Each row below holds a small network's activations on one input, seen along a few directions.
In each table, some parts of the input vary, and every possible input appears once, in random order.
Descriptions start from the smaller parts, as in this example, which fits no table here: one of 8 places around a ring, together with either a single point or one of 9 places along a line or (one of 2 separate values, together with one of 6 places along a line).
Shared parts are said once, and a part with two or three values counts as separate values.

Other details of the inputs shift rows strongly along two fixed directions, in all tables alike. That doesn't count.

Table:
R1: [  6  10 -20 -10   9  46   2  19 -20  19 -71]
R2: [-27 -23  -7  22   8   3 -48  31  27   7 -32]
R3: [ 59 -22  15 -25 -33 -17  24 -48   1  32  54]
R4: [ 21   4  -3 -13 -14   0   5   1 -13   7  -7]
R5: [-24  23  -9   8  32  29 -13  35 -28 -16 -77]
R6: [ 11 -19  -1  11 -23  10 -38  18  28  30 -23]
R7: [-52  17 -11   7  36 -14  -7  15   0 -34 -11]
R8: [ 32   1   8   3 -25  51 -39  24  10  58 -78]
R9: [ 32  -2  -8 -17  -1  42   7   2 -22  30 -53]
R10: [ 68 -18  33 -23 -41  -6  30 -48   4  27  69]
R11: [-37 -13   2  24  22   5 -46  22  32   7 -33]
R12: [-21 -28  18  21 -12 -46 -27 -22  62   2  74]
R13: [  3 -12   4  -8 -12 -45  15 -31  15 -12  65]
R14: [-24  20 -14  -3  37  33 -14  38 -29  -5 -70]
R15: [-26 -14  -8   3  24  -7   6   5   5 -26  12]
R16: [  1   5   1 -10  17  10   1  -1 -13   8 -17]
R17: [ 26  -3  -1 -12 -16  19  13   3  -8   8  -3]
R18: [-17 -21   2  -3  -2 -67  15 -36  28 -28 112]
R19: [ 33  16  11   1 -28  16  18 -14 -13  24  -9]
R20: [ -5  10 -18  -6  15  50   3  27 -16   7 -79]
R21: [  2   1  -4   1   5   4   0   8 -17  -8 -26]
R22: [ 13  17   0 -14  -8  13   7  -3  -9  15  -7]
R23: [ 32   3  17   3 -15   6  14 -14 -17  15   1]
R24: [ 63 -11  12 -28 -52 -17  27 -46   4  35  64]
R25: [-43   0 -18   9  25 -16  -5  23   2 -39  24]
R26: [ 17   8  -9  -5   7  36   0  13 -28  16 -84]
R27: [ 20  21  -1 -13  -8  53   9  13 -16  22 -57]
R28: [-32   3  -4   5  31  -7  -5  13  -3 -28  17]
R29: [-38   1 -17   5  15 -16   1  10   8 -31  29]
R30: [-28  -3  -9   1  21 -21  -6  12  -6 -29   6]
R31: [-38  -3  -2   6  35 -16   0   0   5 -29  30]
R32: [-60   2 -14  29  18 -43   2  10  12 -52  44]
R33: [ -2   8  -3  12  -9  50 -43  35  16  43 -90]
R34: [-64   9 -23  20  39 -18  -9  25   1 -49 -18]
R35: [ 60  -3  23 -24 -41 -13  21 -39  -2  30  63]
R36: [ 30   9  -6   0 -15  34  13   1 -22  29 -60]
R37: [-27  23  -6   9  12   1  -2  14  -7 -22 -21]
R38: [ 27  15   9 -16 -22   4  11 -16  -8  18   2]
R39: [  2 -14  -4  12 -24  12 -35  15  33  31 -29]
R40: [ -8 -13   9  16   0  12 -43  19  25  21 -29]
R41: [ -6  27  -7  11  14  42   2  22 -25  11 -84]
R42: [-33  19 -11   6  29  28  -6  38 -11 -23 -39]
R43: [ 43   2  16 -21 -15   9  13 -26 -14  29  -9]
R44: [-80 -15 -22  36  34 -12 -53  42  43 -23 -29]
R45: [-33  12   1  23  14 -21   1  11  -2 -33  24]
R46: [-62  11  -4  23  32 -43  -8  15   8 -63  42]
R47: [ 39  -7   4 -20 -15   6  12 -20 -13  25 -13]
R48: [-44   3  -3   8  28 -11   5   5  13 -36  24]
R49: [ 11 -17   2  -8  -4 -17  10 -15   1  -7  49]
R50: [ 45 -44  20   1 -43 -16 -18 -35  43  48  37]
R51: [-42  -5 -13   5  19 -43  -3   9   9 -42  58]
R52: [-59 -10  -9  29  34 -45   1   4   9 -52  40]
R53: [ 25  11  10  -6 -13   7  13 -19  -7  13 -11]
R54: [ 11  -2   2  -2 -23 -26  14 -21   6  -9  40]
R55: [ 15   5 -13 -14   7  34  -4  20 -29  19 -61]
R56: [-35   8  -5   7  23 -14  -3  13   3 -33  34]
R57: [ 33   6   7 -17 -13  22  15 -19  -7  28  -4]
R58: [-24  10   0   8  27  -1  -3   6 -10 -21 -24]
R59: [ 29   0  13 -18 -17 -11  18 -33   4  19  41]
R60: [ 51  -6  11 -23 -46 -18  23 -39   3  24  46]
R61: [-65   3  -3  13  43 -46 -11  12   6 -58  43]
R62: [-25  14  -1   1  15 -18  -5  10  -4 -26  15]
R63: [ 78 -19  25 -10 -54 -13  31 -48  -8  35  51]
R64: [ 37  14   8   0  -6  44  11  -2 -31  35 -70]
R65: [ 51 -23  16 -19 -31  -3  24 -30   1  17  46]
R66: [-38  -2 -13   6  12 -13   6  11  12 -35  28]
R67: [ 69 -13  21  -7 -56 -20  30 -43  -2  27  62]
R68: [-52  -9   2  12  38 -30   4  -1  18 -49  53]
R69: [ 32  12   6 -16 -20  24  14 -12  -9  26  -1]
R70: [ 43  14  -4 -11 -22  37   5  10 -30  26 -66]
Each input here is: one of 2 separate values, together with one of 5 places around a ring, together with either a single point or one of 6 places along a line.
Question: Changing only the choice among 2 separate values turns R66 into R27. The same change can be made to R24. Which row results?
Answer: R22
Question: A walk changes only the place on the line of 6. It starts at R41 and steps to R53. List the rest of the walk in order.
Answer: R7, R59, R57, R48
Question: Which other rows agree with R20 in the choice among 2 separate values and the place on the ring of 5? List them by row number.
Answer: R1, R13, R18, R34, R36, R44

Table:
R71: [ 22  -5 -19 -37 -48  35   8   6  -5  58 -37]
R72: [-25  -5  18  43  20  14 -12   1  -4  -1   8]
R73: [  0  13 -31 -34  14  -5   1   0 -12 -26  34]
R74: [-43  18 -36  20  14 -27 -28  40  36 -46  40]
R75: [-13  24 -16  39  -4  48  -6  41 -42   8 -66]
R76: [-92  23 -17  30  12   0   7  40  15 -51   7]
R77: [  6  -8  27  13 -47 -28   8  -1   5 -37  62]
R78: [-37  -7 -12  44 -19 -38  17 -17  20 -59  48]
R79: [ -8  -5  29 -14  15 -11  43 -30  18  -1  63]
R80: [ 53  32  30  10 -49 -30  11 -67  -5  34 -23]
R81: [ 13 -36   6  26  -7 -41   2 -31  54  -2  39]
R82: [ 28  17   6 -26 -28  12  59 -15 -14  18  25]
R83: [  1  48 -29 -13  20  56   6  33 -39 -17 -60]
R84: [ 44 -16  18  -2   1   2  40 -53  -2   6   8]
R85: [  5  11  16   9  -3  38 -18 -13  18  -3  11]
R86: [-37  56  18  17   7 -59 -29 -26  21 -34  59]
R87: [ 15  -2 -17  28 -15 -12  -4  27  -3  23   8]
R88: [-64  21  -8   9  75   6 -12  17   5 -62  17]
R89: [ 29   5  -4   0 -28  13 -14  55  -5  10 -57]
R90: [ 63  -9  -9 -27 -20   2  28 -21 -46  41  18]
R91: [-18 -10  35   9 -16  -3  19 -28  40   2  62]
R92: [-79 -38 -29  23  47 -26 -35   4  29 -41 -17]
R93: [-35  -9 -20 -11  30  21 -52  13  20  -4 -13]
R94: [ 19 -32  34   6 -10 -40 -16   3  42  -4  50]
R95: [-56   1  -9  46  37  34 -15  17   6 -36 -81]
R96: [ 18 -10  -4 -14  43  32  -2   3 -40  34 -45]
R97: [ 40  35  56  -4 -42 -39 -10 -28 -11  17  -2]
R98: [-24 -17 -28  37  -9 -62   6   2  41 -41  45]
R99: [ -1  14 -20 -35  52  55 -22  17 -19   4 -67]
R100: [  8  -1  15  12  37  18  15  -7 -32  14  -1]
R101: [-78  51   7  53  45 -54 -34  15 -17 -28  -7]
R102: [ 18 -19   4 -36 -10 -45  15  -5 -13 -31  58]
R103: [ 45   7   4   1 -17   3  39 -16 -45  20  30]
R104: [ -8 -22  14 -38  21 -23  28 -32  22   6  61]
R105: [  2 -41  19 -19  -4  -9 -35   3  11   8   3]
R106: [ 32 -26 -15  -5 -39  -8  -8 -10 -21  45  25]
R107: [-29  -6   4   7  17   1  -4  21  47  15  -1]
R108: [ -8  -5  29  -5  34   0   5  11 -14 -31  -3]
R109: [-18  24 -30   3  -7  36   2  61  10  24 -76]
R110: [ 58 -19  24 -49   5  27   2  -5 -26  28 -45]
R111: [ 43 -22  11 -43 -34  55  -1 -17   7  88 -49]
R112: [ 13 -27  -7 -16  29  -5  15 -33  -2  -4 -18]
R113: [ 20  16 -22   3  -3  27  39  -1 -37  -9 -62]
R114: [ 15  -4  38   8 -10  42 -15  15  -6   2 -49]
R115: [ 40 -30   4 -29 -55 -14 -13   0  -7  19  16]
R116: [ 33 -32 -24  -9 -51 -14   6 -32   4  20   2]
R117: [  2 -11 -24 -20 -30 -22 -22 -14  20  -6  72]
R118: [ -1 -36  -1   6  12   1 -30  -7  -4  37   5]
R119: [ 16  49  40  -7 -39 -24  14 -40   8  43   6]
R120: [ 52  -4  11  -8 -17  13 -18 -14  40  36  27]
R121: [-18  15   0  -3  16  -3  14  38 -34 -48 -17]
R122: [-19  12 -28 -37  13  15  27  20 -18   3 -27]
R123: [ -3  -2  -7  32  33  33 -30  44  -3  37 -71]
R124: [-20  29 -14  17 -15  20 -11  13   4 -35  18]
R125: [-22  -5 -44  -8  25 -14  17   4 -19 -39 -32]
Question: What is each input in this table made of?
Answer: one of 5 separate values, together with either a single point or (one of 2 separate values, together with one of 5 places around a ring)
Question: Changing only the choice among 5 separate values turns R94 into R120. The same change can be made to R77. Which row results?
Answer: R124
Question: Changing only the choice among 5 separate values turns R71 into R117. The same change can be made to R109. Which row results?
Answer: R74
Question: A walk changes only the place on the ring of 5. It starts at R91 and steps to R107. List the rest of the walk in order.
Answer: R111, R104, R79
Question: Change only the choice among 2 separate values in R102. List by row number the other rows that result.
Answer: R110
Question: Change only the choice among 5 separate values in R103. List by row number the other rows that result.
Answer: R82, R83, R113, R121
Question: Which other rows agree with R100 in the choice among 5 separate values? List them by row number.
Answer: R72, R75, R87, R90, R96, R101, R103, R106, R118, R123
Question: Change only the choice among 2 separate values in R115. List by row number the other rows that result.
Answer: R105

Table:
R126: [-63  -9   4  26  36 -40 -12   6  26 -50   4]
R127: [ 50  -6  -7 -35 -24  22  -6  -4 -15  39 -29]
R128: [   5   26   -5   -3   22   42  -25   25  -23   32 -100]
R129: [-34  32 -12  -7  29  -4  36  -1 -21 -44  18]
R130: [ 21  34   0   2 -20  69  -8  14 -17  42 -99]
R131: [-40  15 -10  33  16   7 -18  45  -5 -29 -25]
R132: [-69  18 -19  32  19 -17 -10  28  21 -38  15]
R133: [  31   -3   -9   -1   12   61   -3    9  -31   52 -102]
R134: [ 20  -4  30  15 -30 -20   0 -24  11  -2  55]
R135: [-55  -4 -14  -4  37   7  -8  20  13 -19   1]
R136: [ 52   1 -11 -36 -26  61   6   0  -8  49 -55]
R137: [ 11 -17  31   9  -1 -37   1 -31  25 -10  89]
R138: [ 75   5   1 -23 -57  23   9  -7 -22  66 -29]
R139: [ 46 -22  17 -16 -39 -18   8 -22  16   0  65]
R140: [ 60   7  35 -13 -28  39   0  -7  -7  39 -49]
R141: [ 19 -29  17 -23 -16 -49   5 -41  16  10  95]
R142: [ 59   9  -8 -32 -34  36  -8   6 -19  44 -66]
R143: [-42   6 -20  13   4  -9   1  23  16 -18  18]
R144: [ 66   1  32 -25 -32 -22  58 -54 -26  -5  92]
R145: [-26  15 -15   2  33  -8  35   0 -36 -44 -12]
R146: [-42  -5 -15  36   8 -30  -4  11  10 -31  10]
R147: [ -8 -25 -19  -6  12   0  -3   5   3 -12 -14]
R148: [ 34  16  12 -27 -17 -39  43 -45 -29 -10  69]
R149: [-85   3 -19  23  65 -36 -31  28   5 -42  18]
R150: [-21  10  16   1   4  -5  -3  -6  28  -9   4]
R151: [-52   5 -13  13  42   7 -10  15  11 -11   2]
R152: [-64  -3  -7  42  24 -35 -15   5  15 -48  11]
R153: [ 51 -33   8  -2 -55 -37  30 -43  15  24  74]
R154: [-20  32  -9  15   8  24 -30  30 -21   7 -84]
R155: [-71 -22 -22  13  56 -10 -15  27   4 -39 -18]
R156: [-78   0 -21  33  37 -24 -18  53   8 -60  19]
R157: [ 51  17  11 -16 -16  60   5 -12  -5  60 -61]
R158: [ 51 -38  32 -24 -30 -18  17 -41  12  22  90]
R159: [-15   5 -10  15  35  35 -14  21 -12   8 -91]
R160: [-17  19 -12  17  -5 -11 -16  20  -6  -2 -17]
R161: [ 20 -17   6 -17 -38 -35  16 -36  39  -6  94]
R162: [ 60 -32  18 -26 -38 -10  13 -32  11  16  71]
R163: [ 45   8  30 -18 -30  -4  -3 -24   3  34 -14]
R164: [ 29   1   7  -2  10  51  -8  14 -24  38 -52]
R165: [-56 -16 -28  16  30 -27 -13  23  17 -54  -1]
Question: What is each input in this table made of?
Answer: one of 4 separate values, together with either a single point or one of 9 places around a ring
Question: Changing only the choice among 4 separate values turns R140 into R163. The same change can be made to R131. Which row results?
Answer: R160
Question: Changing only the choice among 4 separate values turns R144 into R148. The same change can be made to R134. Which row results?
Answer: R154
Question: Which other rows agree with R150 in the choice among 4 separate values? List them by row number.
Answer: R129, R130, R132, R135, R136, R143, R151, R157, R161
Question: Change only the choice among 4 separate values in R149. List by row number the other rows that result.
Answer: R133, R151, R164
Question: Change only the place on the ring of 9 in R165. List by row number the other rows that result.
Answer: R126, R133, R146, R147, R152, R153, R155, R159
